[[120 129 128 135 127 125 126 125 127 126 124 131 126 126 134]
 [139 128 123 121 131 142 137 129 132 137 112 131 128 139 132]
 [143 130 135 116 137 125 136 123 127 132 114 121 126 136 122]
 [127 130 123 127 134 127 120 136 130 120 124 128 127 108 129]
 [155 129 123 128 137 130 136 123 126 129 134 127 134 134 123]
 [131 126 135 132 136 133 123 131 130 123 122 131 126 117 140]
 [120 129 114 133 116 130 133 132 128 133 131 136 130 137 129]] --> 131

[[132 147 125 129 117 149 115 128 122]
 [153 143 139 112 136 142 116 130 142]
 [137 106 114 152 138 150 141 124 140]
 [127 152 125 131 132 118 115 115 139]
 [125 152 129 114 122 122 142 141  99]
 [131 143 123 142 119 118 136 126 137]
 [125 106 115 151 124 143 119 117 146]
 [120 114 137 119 138 120 119 112 111]
 [104 114 113 118 112 141 139 114 106]] --> 120

[[131 128 135 110 127 131 130 125 132 118 126 120 132 134]
 [134 128 130 131 125 129 127 118 131 123 136 125 139 130]
 [130 132 134 105 128 124 123 136 134 130 129 126 136 122]
 [134 130 133 123 145 129 131 142 136 125 120 128 138 123]
 [114 126 137 126 127 130 142 123 130 132 115 107 112 115]
 [126 126 119 124 125 132 105 132 119 132 131 140 117 127]
 [128 128 126 123 131 130 124 131 133 126 118 117 129 124]
 [127 130 132 110 123 121 138 131 129 136 135 136 135 117]
 [122 126 128 122 125 123 143 121 122 126 122 122 117 128]] --> 127

[[128 110 126 119 133 124 120 129 127 127 127 155 122]
 [128 113 124 116 134 137 127 129 127 121 127 142 121]
 [129 113 124 115 134 137 127 129 127 121 134 140 121]
 [128 112 127 122 132 122 120 129 127 129 157 157 122]
 [128 112 127 121 132 122 120 129 127 129 131 157 122]
 [128 111 126 120 133 123 120 129 127 128 128 156 122]
 [129 113 124 115 134 137 127 129 127 121 138 140 121]
 [128 113 124 116 134 137 127 129 127 121 133 141 121]] --> 129

[[130 120 150 136 106 131 130 129]
 [138 123 131 133 133 140 143 132]
 [127 114 128 129 126 133 106 134]
 [130 115 131 127 132 128 114 124]
 [128 126 148 143 118 140 146 134]
 [144 139 111 117 130 110 130 126]
 [127 120 117 145 148 137 152 142]
 [119 143 123 120 139 121 148 113]
 [124 118 126 131 138 138 121 131]
 [129 142 132 122 122 115 152 114]] --> 124

[[127 130 125 139 125 128 124 127 127 122 129 128 131 124 121 132]
 [128 139 134 122 130 128 133 129 125 138 126 135 123 132 138 131]
 [128 130 126 134 133 126 119 135 117 122 129 139 130 123 125 129]
 [124 141 128 127 132 129 132 126 134 145 130 121 119 127 133 140]
 [126 136 140 106 121 127 130 120 122 135 128 121 115 129 121 132]
 [125 127 127 140 128 128 135 131 122 115 131 135 119 118 138 128]
 [131 141 116 125 122 127 131 120 116 122 125 115 144 120 130 138]
 [127 138 123 129 129 126 119 128 126 144 128 129 130 129 122 139]
 [128 115 139 130 118 128 123 126 137 151 128 128 129 151 117 127]
 [130 131 120 133 130 128 129 120 136 150 128 112 138 139 132 133]
 [125 143 137 136 121 126 132 133 129 140 127 139 118 139 136 143]
 [127 130 124 128 136 129 119 130 134 142 130 130 121 126 123 133]] --> 125
---
[[117 134 134 127 129 143]
 [113 128 151 129 129 119]
 [123 134 130 130 129 131]] yields 117

[[141 118 152 146 132 150]
 [106 151 141 130 144 104]
 [146 136 140 144 130 146]] yields 141

[[129 130 133 130 133 123]
 [124 114 127 154 124 102]
 [135 123 123 132 129 126]] yields 129

[[128 149 127 134 141]
 [132 112 128 121 127]
 [123 119 128 123 119]] yields 128

[[121 156 114 113 134 136]
 [131 143 116 144 136 147]
 [118 108 121 123 128 135]] yields 121

[[148 134 110 113 144 135]
 [127 109 121 137 108 125]
 [128 133 144 157 113 126]] yields 148

[[112 137 140 113 156 122 157]
 [134 121 155 126  98 133 108]
 [139 127 121 138 124 112 146]] yields 112

[[132 128 124 131]
 [116 148 150 132]
 [137 133 150 156]] yields 132
---
[[122 129 119 140 121]
 [130 153 136 136 127]
 [118 126 135 146 134]] → 126

[[137 116 152 118]
 [135 118 152 124]
 [124 117 129 143]] → 117

[[135 104 140 118 142 144]
 [113 128 108 136 109 114]
 [114 114 112 133 113 124]] → 114

[[106 122 122 144]
 [150 114 130 139]
 [133 151 119 119]] → 151

[[121 137 143 132 137]
 [121 115 133 127 125]
 [143 109 100 114 123]] → 109

[[136 103 114 109 153 136]
 [155 156 102 114 121 110]
 [151 118 154 109 136 148]] → 118

[[113 104 126 152]
 [128 134 133 124]
 [102 151 133 123]] → 151

[[121 131 134 139 142 149]
 [128 130 136 130 103 134]
 [147 138 117 130 143 133]] → 138

[[130 130 138 138 130 135 136]
 [133 133 156 152 134 152 149]
 [130 130 138 127 134 144 131]] → 130

[[142 129 114 121]
 [104 130 126 144]
 [133 126 137 123]] → 126
---
[111  99 136 132 137] -> 111

[[127 119 125 106]
 [125 140 126 122]] -> 106

[141 122 110 120 106 115 112] -> 110

[142 151 128 127 125] -> 142

[[147 135 140 140 134 122 132]
 [105 138 119 136 113 116 115]] -> 119

[144  98 120 144 140 139 109] -> 120

[109 129 102 138 104 111] -> 129
---
[[150 149 113 107 127]
 [130 127 139 137 137]] --> 139

[[110 133 104 135 109 113 104]
 [105 141 105 121 120 125 100]
 [105 149 101 128 111 113 100]] --> 135

[110 143 150 116 145 120 149] --> 145

[122 126 157 121 131] --> 126

[119 127 136 132 100 149] --> 132

[128 134 127 152 105] --> 128

[121 123 157 128 131 140 116] --> 131
---
array([[130,  99, 125, 125, 143, 136, 128],
       [141, 126, 129, 124, 121, 118, 130],
       [117, 144, 129, 131, 117, 121, 130]])	121

array([[132, 127, 134, 134],
       [133, 106, 132, 125],
       [125, 123, 125, 126]])	125

array([[150, 151, 127, 128],
       [111, 115, 128, 130],
       [109, 123, 127, 135]])	127

array([[138, 133, 150, 129, 145, 105],
       [140, 135, 155, 130, 149, 100],
       [140, 134, 155, 130, 149, 100]])	149

array([[129, 128, 151, 129],
       [118, 129, 124, 104],
       [128, 129, 127, 128]])	127

array([[131, 150, 149, 121, 133, 103, 152],
       [108, 118, 123, 150, 102, 151, 119],
       [110, 130, 117, 149, 133, 116, 140]])	116
---
[[140 133 126 131 125 122]
 [122 123 133 132 141 119]
 [131 134 113 112 127 140]
 [118 122 133 130 138 117]
 [115 110 123 138 123 128]
 [124 136 124 134 104 131]
 [124 119 130 143 146 130]
 [117 111 127 137 124 130]
 [121 131 119 136 103 130]
 [133 117 133 133 147 141]
 [132 119 121 127 131 126]] ans = 126

[[153 130 125 108 128 127 118 134 132 121 123 123 130 147 132]
 [143 133 111 128 134 134 141 109 135 135 150 132 130 142 129]
 [126 121 120 117 131 127 114 130 130 141 124 131 127 142 138]
 [130 122 115 128 134 132 145 122 134 116 128 120 151 117 137]
 [141 121 117 105 129 128 122 118 132 145 133 125 129 152 131]
 [105 111 129 122 127 125 125 131 125 138 120 122 137 114 130]
 [141 139 135 134 112 131 135 127 125 120 115 118 126 131 130]
 [153 143 132 125 127 129 125 124 129 124 139 133 113 145 116]
 [113 116 143 121 125 124 118 142 123 130 114 122 128 115 122]
 [108 113 138 122 125 122 122 137 123 129 112 120 135 112 128]] ans = 125

[[131 132 132 128 133 130]
 [128 123 128 119 146 122]
 [119 131 131 125 136 132]
 [128 125 132 121 136 133]
 [126 136 129 125 118 129]
 [129 136 126 132 115 132]
 [122 127 131 123 130 131]
 [128 141 120 139 106 131]
 [126 128 130 105 131 152]
 [134 128 134 121 118 129]] ans = 132

[[101 133 134 116 148 129 128]
 [117 144 126 122 104 130 127]
 [116 105 123 132 106 126 127]
 [121 142 127 137 116 129 126]
 [126 145 127 131 126 125 129]
 [132 116 122 125 131 125 126]] ans = 134

[[123 128 124 133 130 132 117 128 129 130 128 118]
 [144 108 133 124 126 145 120 134 130 141 128 138]
 [128 128 123 119 128 128 131 127 133 128 128 125]
 [147 109 138 131 128 138 121 128 127 133 120 137]
 [139 120 129 118 115 128 131 132 128 128 126 134]
 [140 112 133 128 125 128 127 132 127 139 122 128]
 [125 107 126 138 130 137 128 126 129 129 138 125]
 [123 109 123 135 129 132 117 118 129 128 137 119]
 [121 111 123 134 131 138 123 128 131 128 136 120]] ans = 124
